Each row below holds a small network's activations on one record, seen along a few directions.
Here are examples, each followed by its value of one field, Tafik.
The largest differences between rows may come from other fields.
In the rows, zero is written as 500.
Strong random noise was added to every row along 5 fixed directions; ignore it. To show where, here is one row again and again, with new noise each time:
[388 161 425 500 613 505 585 671 672 533 452 603 375 610 747 643 441 631
 212 408 378 715 578 253]
[567 742 688 617 355 583 470 476 539 472 391 197 611 579 226 503 486 615
 671 533 447 620 482 548]
[755 637 709 486 517 528 333 345 481 512 486 420 416 313 481 433 570 463
 549 430 478 220 342 662]
[421 299 477 426 581 529 510 617 702 496 363 374 491 516 405 635 523 701
 304 515 420 583 470 380]
[537 344 500 495 602 488 471 535 602 518 539 604 396 495 676 513 501 489
 404 429 467 456 500 431]
[563 280 495 409 654 488 456 502 625 522 482 563 368 404 638 536 563 528
 307 438 451 347 420 457]
[603 626 648 612 436 543 463 468 513 501 494 416 491 548 498 473 471 507
 600 451 453 546 503 517]

[468 380 501 639 535 495 616 548 433 611 565 737 324 508 893 577 419 447
 268 293 357 712 635 412]	f7
[438 154 212 349 706 424 735 407 724 457 510 606 545 641 533 403 735 439
 446 642 556 379 530 392]	f4
[589 296 432 413 580 506 514 491 528 535 634 734 403 449 715 405 494 309
 440 509 491 440 599 468]	f3
[507 636 510 475 503 504 413 595 425 493 597 443 585 412 353 517 434 515
 555 602 545 437 479 600]	f2
[406 560 461 561 495 397 577 415 566 536 496 614 536 539 624 682 709 596
 454 338 654 502 277 412]	f12
[471 465 412 601 470 427 596 447 622 469 612 559 568 618 489 347 532 345
 682 547 614 526 591 442]	f1
[304 594 411 635 423 542 497 808 557 476 669 631 571 702 540 526 259 445
 681 476 571 826 820 365]	f12
[682 602 681 512 392 553 573 333 397 524 371 307 496 459 465 442 585 490
 421 408 382 428 443 613]	f7
[614 393 537 424 574 442 561 362 374 528 555 633 371 414 777 399 571 406
 357 376 436 299 410 563]	f10
[349 544 493 557 437 573 609 638 420 544 391 370 566 564 495 571 381 594
 496 521 401 698 580 478]	f6
[620 649 563 505 459 480 476 294 502 439 507 423 587 467 302 336 635 368
 735 583 539 237 405 666]	f16
[356 427 467 459 572 464 491 581 582 462 471 477 596 472 412 590 414 592
 473 487 537 637 538 447]	f10
[533 572 508 481 553 519 411 518 657 454 505 481 507 511 337 523 517 567
 581 459 671 369 259 573]	f11
[685 473 630 350 561 466 357 422 417 567 448 596 349 270 580 474 543 512
 388 422 482 316 422 591]	f4
[263 291 216 483 587 454 720 558 542 513 621 665 540 702 676 418 559 330
 535 671 511 468 573 360]	f5
[445 690 535 629 355 562 658 467 284 534 455 378 579 611 503 368 480 396
 630 656 395 576 531 531]	f5
[618 263 439 492 581 507 836 353 637 467 377 431 352 673 620 518 622 511
 291 468 402 580 523 365]	f9
[519 806 698 668 278 584 425 551 325 479 586 486 537 596 528 485 274 551
 730 411 441 825 653 490]	f14
[520 344 396 566 522 476 719 405 433 543 615 639 421 623 789 518 547 405
 379 463 392 548 487 427]	f2
[503 674 535 690 422 389 782 179 397 535 429 496 605 713 848 588 815 608
 512 350 551 367 119 528]	f6
[459 472 526 381 554 539 492 481 520 498 430 382 476 388 440 567 489 637
 392 585 503 421 473 573]	f14
[616 549 481 548 485 504 600 314 541 481 499 376 480 622 481 376 606 439
 518 468 500 461 489 440]	f13
[764 355 509 499 580 537 405 361 530 384 562 585 299 449 677 465 578 345
 452 332 549 439 562 489]	f9
[452 502 480 610 547 430 346 675 400 556 752 938 384 537 911 377 233 295
 510 403 517 568 738 419]	f8
[533 271 392 371 624 497 669 447 420 523 375 492 384 376 552 507 620 561
 237 576 377 229 383 526]	f15
[536 626 536 484 441 474 318 547 575 460 569 491 560 374 316 432 457 465
 662 519 607 400 505 586]	f1
[514 437 378 535 577 435 621 353 525 490 627 578 553 636 417 302 639 308
 703 630 624 276 574 549]	f15
[547 362 493 390 571 546 216 679 532 594 604 709 376 285 593 560 336 494
 384 455 499 541 611 520]	f3
[496 408 581 605 528 523 489 605 510 594 452 655 393 536 790 610 433 659
 324 312 495 628 380 389]	f11
[500 541 516 559 446 538 542 480 564 499 440 354 502 648 459 522 497 588
 464 439 455 671 534 356]	f13
[559 700 631 644 341 519 573 356 444 491 392 385 518 602 544 457 469 573
 517 431 385 635 507 477]	f8
[634 579 572 491 485 482 300 442 382 535 517 573 407 289 496 446 449 422
 542 458 484 295 429 691]	f16

Here are new rows. What is Tafik for each?
[533 406 495 496 587 468 497 448 484 542 585 712 379 475 714 475 467 378
 513 478 555 353 568 529]	f15
[680 924 762 545 338 623 364 395 315 463 464 269 532 378 297 444 393 558
 717 500 501 432 519 743]	f14
[602 676 738 548 434 535 405 462 418 547 541 462 413 400 535 571 379 508
 496 424 480 554 479 577]	f2
[556 588 639 501 369 515 475 506 379 541 352 413 469 468 499 578 468 609
 451 459 384 546 411 564]	f16
[421 521 404 661 477 461 627 481 507 465 671 669 578 760 569 371 470 296
 758 587 556 512 661 466]	f16
[358 293 367 449 618 435 509 537 559 571 543 681 399 567 741 574 461 455
 377 464 531 502 525 350]	f5
[574 646 569 574 331 477 524 444 493 484 396 289 582 553 366 508 525 569
 564 522 499 539 429 563]	f1
[711 632 582 580 453 538 686 241 176 550 548 483 386 454 732 296 543 354
 530 531 403 313 459 660]	f14
[362 514 499 528 454 558 566 641 567 538 407 364 548 609 417 617 458 620
 456 479 460 737 582 367]	f12
[398 153 393 397 687 421 553 565 559 518 592 769 368 473 853 521 477 487
 249 362 450 507 539 366]	f10
[556 425 477 553 419 501 733 347 523 498 393 364 495 562 499 440 600 498
 432 519 417 503 453 460]	f1
[398 350 249 303 689 415 276 633 693 429 629 671 584 334 281 450 528 416
 597 644 671 173 483 610]	f16
[508 678 559 423 453 452 351 520 418 473 573 431 588 379 328 429 516 489
 674 545 568 335 397 712]	f10
[527 740 591 584 384 577 520 425 516 469 452 288 638 581 173 486 556 585
 728 556 610 408 222 607]	f11
[122 575 325 541 451 341 571 640 584 506 501 554 787 706 511 806 671 792
 569 520 717 528 189 420]	f6
[255 251 219 390 581 523 739 608 616 476 482 310 684 590 223 530 601 567
 412 841 504 520 514 444]	f2
